A small network was shown many inputs. Here are its activations along a few directions, one row for each input.
In each table, some parts of the input vary, and every possible input appears once, in random order.
A made-up example of a description, with smaller parts first: one of 4 places along a line, together with either a single point or one of 9 places along a line or (one of 2 separate values, together with one of 5 places around a ring).
Shared parts are said once, and a part with two or three values counts as separate values.

Other details of the inputs vary at random and push rows far along two fixed directions, the same in every table; ignore that.

Rows:
R1: [  0 -19   5   3  13  -2 -17   0   8  15 -12]
R2: [-21  21   1 -56  19   9   7 -10  11 -33 -14]
R3: [ -8  30 -21  10 -17  -6  13  15   2  -6  26]
R4: [  4 -26  -2   6  11   1  -5  -5   2   9 -21]
R5: [  0  26 -16 -50  17  25  -6   4  13 -28 -24]
R6: [ -5  28 -13 -53  21  19  -7   3  22 -23 -16]
R7: [  9 -13   7  -3  -2   7  -3   3 -10  30 -12]
R8: [  8 -12  21   2  10  -2   2 -17   6  18  -8]
R9: [  5  33 -13  17 -21  -4   8   2   9 -16  34]
R10: [-14  30 -10 -49  22  18  19   2   0 -21 -29]
R11: [ -7  15 -22  17   1   3  13  10  -4 -16  45]
R12: [  2 -16   6   0   8  -3   4   2 -13  22 -20]
R13: [ -2 -21  22 -10  -2  -1 -13  -5   1  14  -1]
R14: [  5 -19   7   2   9   1 -16   3  11  17 -10]
R15: [-13  20  -1 -56  15  12   4  -5  -1 -38 -20]
R16: [ -2  32  -9  20 -14  -8   8   2   6 -21  27]
R17: [ -4  16 -19   9 -30  -4   4   5  -6 -27  28]
R18: [ -2 -28  13  -5   1  -2  -2 -14  -9   6 -13]
R19: [ -4 -28   3  60 -32 -30  -7   1 -10  16  38]
R20: [-11  24 -12 -48  31  10   0   2  19 -30 -23]
R21: [ 10  31 -16  18 -24   2   9   2   0 -21  25]
R22: [ 11 -11  22   0  11  -5  -2 -13   3  17  -8]
R23: [  7 -25  -1   5  11  -2  -9  -1  -1   8 -20]
R24: [ 19 -11  22   4  -1   9  -8  -7  -4  17 -11]
R25: [ -6 -14   9  -2  12  -5   7  -2  -1  27 -13]
R26: [  1 -13   9   1   4   3  -2   4 -13  24 -18]
R27: [ -1 -23   1   3  16  -4  -6  -6  11  13 -15]
R28: [  2 -21  18 -12  -4  -1 -14  -9   1  18   2]
R29: [ -5 -24  18  -9   6 -11  -7 -10  -2  10  -5]
R30: [  9 -27   6   2  16  17  -3  -2 -17  19   6]
R31: [-15  29 -18  14 -10 -10  13  16   0 -11  20]
R32: [  5  26 -14  20 -14  -7  16   1  -4 -28  17]
R33: [  3  29 -12  22 -17  -2   9   3  -3 -26  19]
R34: [ 16 -15   7  71 -33 -22  -2   1  -2  26  39]
R35: [-14  25 -21  13  -7 -16  19  14  -1 -12  18]
R36: [  4 -24  19  -6  -7   4 -12  -4  -8   9  -8]
R37: [ -1 -24  17  -5  -3   0 -13  -7 -11   7 -10]
R38: [ 0 -9 15 -4  5  1 -3  6  0 31 -9]
R39: [ -5  15 -29  21 -10  -3   0  13   2 -28  10]
R40: [ 10 -22   3   5   4   7 -15   4   2  13 -17]
R41: [  2  25 -16  23 -15  -4  20  -3  -1 -27  17]
R42: [  5 -13  11   0   0   6  -2   6 -10  26 -15]
Each input here is: one of 2 separate values, together with either a single point or (one of 4 separate values, together with one of 5 places along a line).
- Which other rows does R13 become when the place on the line of 5 takes its other values? List them by row number. => R2, R19, R28, R29
- Which other rows does R32 become when the choice among 4 separate values takes its other values? List them by row number. => R12, R15, R23

Rows:
R43: [  2  13 -10   6   0   2   3   5   1 -11   1]
R44: [ -4 -22   9 -10  16  -1  -7  -3  -2  14 -20]
R45: [ -3   9  -4  -6  -7   4  -1   1   3 -18   8]
R46: [  7 -17  17 -15   3   5 -14  -6  -1  13 -11]
R47: [ -3   6  -7  -6  -4   2  -1  -3   2 -21  10]
R48: [ -4   6  -6  -6  -5  -1  -3  -4   6 -23   2]
R49: [  4 -22  17 -11   7   3 -16 -11   0   6 -13]
R50: [ -2 -17   9 -13  11   1  -5   2  -4  22 -18]
R51: [-4 21  0 -3 -9  1  9  0 -3 -3 11]
R52: [-11   4 -16   3   0  -8   6   4   3 -13  -1]
R53: [  4 -12  23 -12   9   1  -4  -9  -3  16 -12]
R54: [-3 18  1 -3 -6  1 10  2 -1 -6 11]
R55: [-11   7 -13   2  -1  -2   7   9  -1  -7   4]
R56: [  4  12 -12   5   0   5   6   4   0  -9   4]
R57: [ -3  16   0  -3  -4  -4   9  -2   3 -13   6]
R58: [  2  13 -12   5  -1   1   5   3   5 -12  -3]
R59: [-10   4 -15   2   2  -3   7   6  -1 -11   6]
R60: [  8 -10  14  -9  16   5 -13  -4  14  23  -9]
R61: [ 10 -11  11  -6  11  12  -5  -1  -2  21 -19]
R62: [ 19 -31  -4  84 -34 -25  -2   9 -15  41  31]
R63: [ -2  15  -1  -3  -4   0  10  -2  -2 -10  12]
- What is each input in this table made of? => either a single point or (one of 4 separate values, together with one of 5 places along a line)
- Which other rows does R61 become when the place on the line of 5 takes its other values? List them by row number. => R43, R56, R58, R62
- Which other rows does R52 become when the choice among 4 separate values takes its other values? List them by row number. => R48, R57, R58

Rows:
R64: [-10  37  -6 -40   2  14  10  -1   3 -38   1]
R65: [  1  22  -8   7 -14   0   1   2   5 -19  23]
R66: [  4 -16  16 -44  33  19 -16  -6  10  12 -41]
R67: [ -9   7 -23  13  -9  -7   8   8  -4 -19  11]
R68: [  0 -36 -15  87 -32 -38   1   8 -10  24  40]
R69: [ 13 -28  31  -3   4   4 -13 -14  -7  27 -14]
R70: [ -3  53  -7 -36   9  18  16   7   5 -20  -2]
R71: [ -3  10 -23  18  -8  -6   4   7   4 -19  11]
R72: [  0 -38  15  -2  12  -4 -13  -4  -4  29 -23]
R73: [  6 -30  31  -7   8  -2 -11 -13  -2  31 -10]
R74: [ -4  21 -23  19  -4  -2  16  16  -1  -2   9]
R75: [  6 -30  30  -6   4  -1 -12 -12  -5  30 -12]
R76: [  3  19   5 -23   2  10   0  -6   7 -15  -3]
R77: [ -5  10 -21  17  -8  -6   7   8  -1 -21  10]
- Changing only one part turns R68 into R73. The same change can be made to R72. Which row results? => R75
- What is each input in this table made of? => one of 2 separate values, together with either a single point or one of 6 places along a line
- Which other rows does R65 become when the choice among 2 separate values takes its other values? List them by row number. => R66
